These are the activations of a small neural network, seen along a few directions. Each row is one input.
In each table, some parts of the input vary, and every possible input appears once, in random order.
A made-up example of a description, with smaller parts first: one of 3 separate values, together with either a single point or one of 9 places around a ring or (one of 4 places along a line, together with one of 8 places around a ring).
Shared parts are said once, and a part with two or three values counts as separate values.

Other details of the inputs vary at random and push rows far along three fixed directions, the same in every table; ignore that.

Rows:
R1: [ 1.59  3.95 -0.55  0.59  1.78  0.64  0.50 -0.65  0.44  2.76 -0.83]
R2: [-0.91  1.55  0.09 -2.78  1.69 -1.42 -0.68  0.67  0.27  1.02  1.48]
R3: [ 1.89  4.10 -0.51  1.07  1.94  0.18  0.75 -0.61  0.35  2.04 -0.14]
R4: [-1.50 -0.59  0.86 -0.16 -2.66  5.54  1.83 -3.32 -4.28 -2.65  4.34]
R5: [-0.38  2.40 -0.49 -2.10  1.67 -2.46 -0.50  1.82  0.38  1.64  0.33]
R6: [ 0.71  2.55  0.45 -4.64  1.78  3.42 -0.55 -2.95 -0.93 -2.74  1.85]
R7: [ 0.31 -0.68  0.53  3.41 -3.01  0.31  3.14 -0.84 -1.86  1.12  2.00]
R8: [-2.87 -3.78  1.21  0.02  2.96  1.11 -3.32  2.69  1.56 -1.64 -2.30]
R9: [-0.12 -1.24  0.48  4.19  3.35  2.95 -2.03  1.96  1.49 -1.15 -4.29]
R10: [-0.69 -7.06  1.79  4.51 -2.86  0.33  1.45  1.73 -0.05 -2.55 -1.83]
R11: [ 4.21  5.02 -1.32  0.10  0.97 -5.74  1.87  1.77  3.09  5.42 -3.30]
R12: [ 1.70  0.35 -1.94  3.11 -5.03 -6.58  2.97  1.52 -0.08  3.48 -0.03]
R13: [ 0.72 -2.66  1.10  1.66  2.38  0.43 -1.52  1.53  2.94 -0.58 -4.56]
R14: [-0.07 -3.69  1.48  1.14  2.34  2.34 -1.87  0.72  1.97 -2.80 -3.23]
R15: [ 0.91  2.32 -1.53 -1.50  0.45 -1.32 -1.20 -1.13  0.52 -0.19  0.56]
R16: [-0.69 -3.04 -0.48  1.74  1.91  0.28 -3.75  1.24  2.54 -1.56 -4.00]
R17: [ 0.48  1.64 -1.48 -1.73 -0.06 -0.70 -1.25 -1.18  0.47  0.31  0.03]
R18: [-0.75  1.77 -0.30 -2.36  1.33 -2.13 -0.50  1.53  0.69  2.19  0.15]
R19: [-2.43 -2.41  0.56 -0.51 -3.58 -0.96  1.76  1.04 -2.52 -0.23  2.99]
R20: [-0.45 -1.31  0.90  2.41 -3.21  2.01  2.82 -1.79 -2.69  0.26  2.59]
R21: [ 0.56  2.32  0.57 -5.19  1.91  3.76 -0.76 -3.35 -0.55 -2.03  1.60]
R22: [-0.37 -1.59 -1.07  0.95 -4.59 -1.78  1.34 -0.48 -1.60 -0.14  1.47]
R23: [-0.18 -2.06 -0.68  1.21 -4.25 -2.03  1.34 -0.84 -1.15 -0.17  2.00]
R24: [-1.67  2.15  0.31 -5.13  2.79  1.83 -1.82 -1.08 -1.00 -1.81  3.15]
Each input here is: one of 4 places along a line, together with one of 6 places around a ring.
- Changing only the place on the ring of 6 turns R19 into R8. The same change can be made to R11. Which row results? => R13
- Start at R15 and move only the place on the ring of 6, one step at a time. The first step leads to R12. Which rows follow, in order? => R22, R17, R16, R23
- Which other rows does R9 become when the place on the line of 4 takes its other values? List them by row number. => R5, R6, R12
- Which other rows does R1 become when the place on the ring of 6 takes its other values? List them by row number. => R3, R4, R7, R9, R20

Rows:
R25: [-1.42 -4.66  0.11 -0.92 -5.63 -0.54  1.34 -1.39 -2.55 -3.12  3.47]
R26: [-1.77 -2.41  1.59  1.38 -3.51  1.78  3.36 -0.24 -3.37 -0.55  3.64]
R27: [ 1.34  0.56 -0.59  1.88 -2.52 -5.01  3.11  1.62  0.76  4.26 -0.20]
R28: [-0.48 -0.56  0.35 -3.15  4.69  5.42 -4.74 -2.07  1.57 -4.49 -2.14]
R29: [ 0.93  4.59 -0.83 -3.09  0.50  1.97  0.02 -3.41 -1.63 -0.43  3.02]
R30: [ 5.14  8.38 -1.76 -2.87  3.29 -4.46  0.62 -0.94  3.39  5.02 -1.78]
R31: [-1.30 -1.84 -0.08  1.07  2.55 -3.53 -2.22  4.77  2.74  1.13 -3.64]
R32: [-2.21 -5.47  0.47  1.94 -0.66  4.47 -2.87 -1.00 -0.50 -5.03 -1.10]
R33: [ 3.15  1.90 -0.75  2.74 -2.92 -4.16  3.76  0.38  0.64  3.66 -1.03]
R34: [-0.66 -2.73  0.56 -0.11 -5.13  0.39  2.87 -1.80 -2.66 -0.79  3.43]
R35: [ 1.47  1.43 -1.01  3.35 -3.18 -4.31  3.35  1.22 -0.56  4.08  0.46]
R36: [ 0.72 -2.89  0.87  3.41  1.85 -0.60 -1.22  2.75  2.80  0.00 -5.13]
R37: [-1.05 -3.53 -0.18  1.74  2.15 -2.59 -2.97  4.29  3.09 -0.54 -4.77]
R38: [ 1.37  0.43 -1.38  0.35 -3.40 -6.80  1.96  1.88  0.88  3.28 -0.01]
R39: [-1.58 -3.02  0.05  1.24 -5.12  1.23  1.61 -1.89 -2.97 -1.72  3.46]
R40: [-0.10  5.39 -0.04 -5.35  1.33  0.32  0.85 -2.02 -1.42  1.90  3.92]
R41: [ 2.15  6.17 -0.53 -4.19  1.40  1.57  0.93 -3.49 -0.89  0.66  2.73]
R42: [ 0.92  4.37  0.01 -3.41  1.21  2.14  1.03 -2.78 -1.44  0.12  2.93]
R43: [ 0.29  3.27  0.61 -4.58  6.18  3.97 -3.26 -1.68  1.25 -1.85 -0.60]
R44: [-1.46 -1.82 -0.13  3.86  2.97 -1.17 -2.30  4.09  2.55  1.32 -4.51]
R45: [-2.34 -2.15  0.87  1.80 -3.59  1.62  2.46 -0.22 -3.76 -0.79  3.81]
R46: [-3.32 -5.85  2.80  1.34  0.22  4.45 -0.63  1.12 -1.42 -3.59  0.25]
R47: [ 1.11 -1.70 -0.58  4.60  2.15 -0.32 -2.34  2.30  2.81 -0.25 -5.72]
R48: [-0.91  2.15 -0.44 -3.04  5.16  4.19 -4.72 -1.49  0.69 -2.30 -0.54]
- What is each input in this table made of? => one of 4 places along a line, together with either a single point or one of 5 places around a ring
- Changing only the place on the line of 4 turns R29 into R35. The same change can be made to R39. Which row results? => R48
- Which other rows does R28 become when the place on the line of 4 takes its other values? List them by row number. => R27, R34, R40
- Which other rows does R42 become when the place on the line of 4 takes its other values? List them by row number. => R26, R33, R41
